These are the activations of a small neural network, seen along a few directions. Each row is one input.
Each table varies a few parts of the input and shows all the possible inputs, shuffled.
A made-up example of a description, with smaller parts first: one of 4 places along a line, together with either a single point or one of 9 places around a ring or (one of 3 separate values, together with one of 8 places around a ring).
Shared parts are said once, and a part with two or three values counts as separate values.
In the rows, zero is written as 128.

Other details of the inputs shift rows strongly along two fixed directions, in all tables alike. That doesn't count.

Rows:
r1: [136 117 152 148 185 111 112 162 165 110 146 100 162 117 163]
r2: [140 130  96 103  66 187  99  72  68 150 106 172  47 130  90]
r3: [160 134 153 150 151 121 118 165 174 103 160 129 155 164 169]
r4: [107 117 129  84  49 146 153 185 172 138 129 148 109 102 115]
r5: [101  90 164  94  63 133 117 166 158 124  97 138 108  95  94]
r6: [127 130  90  95 128 198  97 108  65 179 112 149  40  63  92]
r7: [112  99 167  92  48 133 118 170 156 117 112 150 105 111  97]
r8: [113 129 145  88  41 144 160 179 173 136 126 149 102 121 104]
r9: [120  94 171  96  35 139 119 155 160 130 128 144 100 129  96]
r10: [121  98 147  86  62 154 117 189 170 126 128 149  97  99 116]
r11: [ 98  66 157  92  55 138 114 146 157 134 114 124 112 101 100]
r12: [127  87 157 152 164 103 112 122 151 116 156  81 173 134 156]
r13: [138 121 152 144 169 109 117 161 164  94 128 111 166 139 162]
r14: [ 79  85 148  92  57 124 150 137 153 153 123 109 121  87  90]
r15: [109  76 159  90  40 138 115 149 154 127 129 136 109 117 102]
r16: [115 155  64  96 110 185 132 102  74 169  93 154  54  68  94]
r17: [130 107 161 151 153  93 112 132 153 100 131 105 177 151 155]
r18: [143 155 103 105  73 182 102  92  69 141  90 186  43 124  83]
r19: [138 174  65  98  77 195 136 105  84 161 107 184  47 116 102]
r20: [151 105 158 154 130 114 116 126 160 109 169 110 165 181 164]
r21: [143 194  68 153 186 136 132  75  67 117  93 143 126 147 141]
r22: [151 197  75 158 166 129 131  66  60 115 108 159 129 168 145]
r23: [153 171 100 151 220 146  99  85  57 134 118 126 100 121 137]
r24: [118 139 145 145 180  99 150 159 159 136 159  95 167 120 155]
r25: [ 97  88 134  89  27 138 151 146 158 145 138 129 121 121 109]
r26: [124 125 140 147 124  91 148 122 153 109 155 113 186 173 159]
r27: [104  96 158  89  70 139 119 178 163 118  97 134 103  92  95]
r28: [105 117 158 150 160  81 149 117 144 136 161  82 180 139 142]
r29: [124 137 126 145 159 107 149 159 172 114 139 113 177 137 169]
r30: [154  90 130 154 164  77 144 154 158 105 133 130 173 156 130]
r31: [ 86 109 147  93  51 124 152 161 160 135  98 137 121  99  94]
r32: [101 125 143  86  43 130 155 177 162 123 112 145 113 112  96]
r33: [149 183  73 154 157 129 128  55  58 122 116 150 131 171 146]
r34: [145 135 160 145 151  99 117 160 158  82 136 124 166 160 154]
r35: [128 170  65  90  80 183 137 105  71 145  89 178  55 108  97]
r36: [135 129  70  96 109 207  94 107  77 156  92 168  50  81 107]
r37: [114 159  72  93 108 179 136  99  68 160  83 151  55  74  86]
r38: [126 105 169 152 166  89 111 129 148 107 139  92 172 133 146]
r39: [161 186  55 150 177 157 129  85  78 132 134 157 126 153 164]
r40: [158 139 162 148 150 113 122 161 169  94 151 126 156 171 162]
r41: [131 157  79 157 191 134 130  46  53 159 139 108 125 138 139]
r42: [113 137 155 152 159  81 149 136 153 114 132 100 182 132 141]
r43: [ 82  95 153  91  58 119 150 145 152 150 115 113 119  86  87]
r44: [ 97 100 124  86  64 153 151 178 175 151 123 135 117  85 115]
r45: [112  69 152  90  39 147 115 151 156 133 136 130 108 117 109]
r46: [113 147 159 147 176  82 154 150 150 121 144  91 171 130 137]
r47: [161 155  80 154 216 162  92  84  72 134 126 131 112 115 154]
r48: [159 174  68 162 153 148 131  44  67 137 140 142 125 187 154]
r49: [146 137  74  92  93 205  96 112  77 150 107 181  47  97 108]
r50: [112 115 138 150 140  89 147 118 157 114 140 100 190 157 157]
r51: [174 109 141 158 145  83 148 154 163 105 157 145 164 188 131]
r52: [124 141 134 144 159 100 153 156 167 105 130 110 179 144 163]
r53: [ 84  97 144  91  44 123 150 148 157 142 107 128 124 103  97]
r54: [117 117 134  90  44 158 155 178 180 151 145 150 106 115 114]
r55: [136 155 155 155 126  91 154 140 162 106 146 129 175 180 149]
r56: [140 163 149 151 134  95 156 152 168 100 145 126 171 177 150]
r57: [154 137  77 159 185 152  92  48  61 125 117 128 123 152 155]
r58: [124  94 165 151 164  95 111 120 148 112 147  88 173 134 148]
r59: [116 108 131 150 139  99 147 120 158 121 149  93 190 157 164]
r60: [153 172  95 155 209 139  97  79  62 114 100 131 110 125 132]
r61: [124 120 182 153 179  87 116 144 143 115 142  97 162 128 136]
r62: [152  90 140 156 179  73 144 151 153 113 143 115 171 141 123]
r63: [168 139  79 160 215 114 126  79  52 145 123 144 108 137 105]
r64: [150 131 154 142 155 109 118 164 161  88 143 124 163 156 164]
r65: [136 156  68 159 186 138 127  41  58 145 127 113 132 139 146]
r66: [138 190  78 153 196 131 132  74  64 125 101 129 122 128 131]
r67: [102  91 163  88  97 147 118 186 159 155 133 118  89  65  99]
r68: [150 165 101 160 202 134  95  67  57 119 101 134 114 128 132]
r69: [136  70 133  95  53 116 148 180 158 129 123 165 105 121  75]
r70: [185 175  80 158 185 171  97  86  82 126 140 161 107 164 163]
r71: [150 176 105 155 219 135  98  80  53 126 112 126 103 126 127]
r72: [141 116 162 148 137  94 113 135 149  94 145 118 173 167 157]
r73: [154 143 167 152 145 104 121 157 166  88 144 127 158 174 151]
r74: [102 103 149  95  22 134 154 141 163 145 137 138 113 135  99]
r75: [158 169  89 153 216 148  97  82  64 119 107 129 108 122 144]
r76: [118 148  61  95 111 193 130  98  74 176 102 153  59  68  96]
r77: [108 127 162 149 161  77 149 126 142 133 152  87 178 137 138]
r78: [109 140 165 151 167  78 152 138 145 127 144  95 175 132 135]
r79: [120  97 175 151 172  92 114 123 141 124 159  83 166 134 142]
r80: [ 93  60 169  93  76 139 117 146 145 160 142  98 101  82  92]
r81: [139 117 144 147 173 115 113 164 171 101 138 114 166 135 172]
r82: [135 143 152 153 119  90 152 127 159 112 154 120 178 184 152]
r83: [115 127 109  99 109 169  97  78  48 169  97 143  46  81  72]
r84: [ 87 114 155  85  83 131 158 177 155 157 125 114 103  74  90]
r85: [119 132 142 145 182 105 149 155 160 142 168  94 172 119 158]
Each input here is: one of 5 places along a line, together with either a single point or (one of 2 separate values, together with one of 8 places along a line).
Q: Changing only the place on the line of 5 turns r67 into r81. The same change can be made to r77. Which row results?
A: r53
Q: Changing only the place on the line of 5 turns r41 into r25. The same change can be made to r80. Which row results?
A: r45
Q: Changing only the place on the line of 5 turns r79 into r2. The same change can be made to r28. Which row results?
A: r74
Q: Change only the place on the line of 8 in r44. List by row number the other rows that result.
A: r21, r29, r31, r50, r52, r53, r59
Q: Change only the choice among 2 separate values in r57. List by row number the other rows that result.
A: r59
Q: Change only the choice among 2 separate values in r66. List by row number the other rows that result.
A: r60

Rows:
r86: [137 145  95 114  85 171 112  74  68 147  97 171  61 140  92]
r87: [141 111 169 127 120 110 115 188 189  83 137 125 157 152 156]
r88: [121 154  59 105 139 172 141 111  75 169  91 156  69  70  92]
r89: [124 129 103 109 122 178  78  84  59 137  86 151  63  84  97]
r90: [128 153 101 105 135 180 106  99  68 149  91 145  47  83  93]
r91: [144 171  89 107 100 184 112 105  79 134  93 172  49 122 102]
r92: [111  88 191 139 137  90 125 148 170 124 146  88 164 132 129]
r93: [148 122 163 136 130 107 139 197 197 108 153 136 154 148 141]
r94: [127 131 134 132 123 100 171 193 199 116 144 131 175 140 147]
r95: [106  44 154  84  53 141 109 148 136 145 119 127  84  78  70]
r96: [130 142  60 111  77 159 152  67  68 155 100 166  80 129  91]
r97: [129 126 184 138 104 101 127 161 186  99 144 118 166 154 144]
r98: [157 159  98 165 161 104 141  76  87 121 148 134 153 185 146]
r99: [112  84 143 131 122 142 121 156 197 153 200  85 164 121 201]
r100: [146 169 108 162 163 110 136  78  89 121 134 135 153 187 154]
r101: [148 195 100 156 180 123 135 110 101 106 132 138 141 171 162]
r102: [114 121 131  75  41 151 156 194 160 152 122 166  84  94  85]
r103: [ 84 112 152  71  64 147 142 176 144 155 111 120  82  60  82]
r104: [152 103 156 133 131 111 119 203 194  95 146 142 157 148 148]
r105: [ 88 118 164 131 133  89 149 153 178 120 135  86 185 108 141]
r106: [121 149 109 112 120 174  98  79  62 152  91 143  60  85  90]
r107: [146 191  83 158 177 124 149 104 109 106 118 134 152 163 167]
r108: [ 95  56 162  82  53 147 102 152 137 146 104 126  86  80  78]
r109: [ 78  73 130  80  46 129 158 139 143 167 117 116 101  73  68]
r110: [126 173 120 160 199 112 121  83  83 124 131 108 152 132 151]
r111: [163 139 111 166 169 122  95  84  94  99 125 144 146 189 159]
r112: [ 69  83 140  80  47 135 153 142 143 166 103 115 102  73  76]
r113: [146 146  94 107  88 181  88  86  70 123  86 178  65 121 108]
r114: [147 170 100 158 225 118 133 119  95 134 139 126 140 127 148]
r115: [157 147 117 153 220 130  90 107  95 101 118 118 133 132 161]
r116: [171 139 106 158 231 130  96 121 100 114 127 135 133 127 154]
r117: [159 148  77 152 171 186 113  85 117 141 184 113 154 167 203]
r118: [137 104 176 134 161 104 134 192 186 126 149 107 152 107 133]
r119: [ 96  99 180 131 132  81 145 149 163 133 150  86 175 129 132]
r120: [106 135 154 133  98  94 158 158 188 106 135 114 187 147 150]
r121: [139 166  90 164 162 112 148  74  98 120 121 133 163 181 158]
r122: [125  61 144  84  19 145 118 151 147 130 120 155  86 116  79]
r123: [142 190 110 161 166 117 129  87  94 108 133 138 153 172 160]
r124: [142  92 174 142  98  90 142 150 179 111 160 116 164 167 130]
r125: [107  88 171 134 131  75 151 146 162 132 164  86 173 127 123]
r126: [124  77 182 142 134  85 131 147 169 126 159  87 163 131 121]
r127: [131 174  94 155 210 120 140 100  99 122 116 106 149 124 158]
Q: What do these inputs look like to the network?
A: one of 2 separate values, together with either a single point or (one of 4 places along a line, together with one of 5 places along a line)
Q: Changing only the choice among 2 separate values turns r104 into r116. The same change can be made to r102. Which row results?
A: r114
Q: Changing only the choice among 2 separate values turns r95 into r122. The same change can be made to r88. Which row results?
A: r94
Q: A walk changes only the place on the line of 5. It starts at r94 and steps to r107. List the rest of the walk in order.
A: r120, r121, r96

Rows:
r128: [163 183  82 172 197 121 136  73  85 118 142 137 154 184 167]
r129: [144 131 140 150 195 112 115 135 126 117 130 117 145 126 147]
r130: [145  92 151 160 163 107  87  86 110 109 143 103 149 156 145]
r131: [115  85 208 105  85  93 147 229 247  93 158 106 176 139 141]
r132: [ 99  92 155  59   6 165 135 197 174 148 120 151  78  88  83]
r133: [152 160  72 110 103 190 111  98  67 137  83 187  43 107 101]
r134: [100 139 100  98  86 154 136  88  63 169  82 142  61  87  67]
r135: [103  88 191 128 130  94 133 196 200 115 160  88 171 110 147]
r136: [139 141 118 154 193 125 125 104 114 132 138 105 157 132 156]
r137: [ 75  66 156  58  22 145 151 176 161 169 114 119  84  57  69]
r138: [172 127 124 174 166 118  90  68  94  96 145 135 155 203 161]
r139: [112 146  89  92  54 159 139  98  90 149  95 168  71 110  83]
r140: [119 147  77  92  64 169 137  94  78 153 102 172  66 110  86]
r141: [165 179  80 172 201 135 125  77  90 117 139 145 156 177 177]
r142: [101 132  94  98  90 161 134  84  74 164  83 139  63  83  76]
r143: [150 137 138 150 200 110 107 140 123 114 130 119 146 129 138]
r144: [131 147 107 163 194 105 132  88 104 131 136 106 156 141 144]
r145: [ 97  75 192 116  99  91 152 198 215 127 160  76 176 104 130]
r146: [101  90 190 124 125  94 136 192 203 118 164  83 172 109 150]
r147: [138 135 134 149 195 116 112 127 133 117 132 112 146 128 152]
r148: [108 150  94  97  53 159 143 100  81 151  88 165  70 118  78]
r149: [134 100 186 130 111  91 132 217 211  88 146 124 175 139 144]
r150: [153 166  98 160 173 132 119 111 117 123 141 138 146 171 168]
r151: [157 163  96 160 169 126 138  97 113 115 142 136 155 164 161]
Q: Changing only one part turns r136 into r141. The same change can be made to r129. Which row results?
A: r133
Q: What do these inputs look like to the network?
A: one of 2 separate values, together with either a single point or one of 11 places along a line
Q: Change only the choice among 2 separate values in r143. List by row number the other rows that result.
A: r149
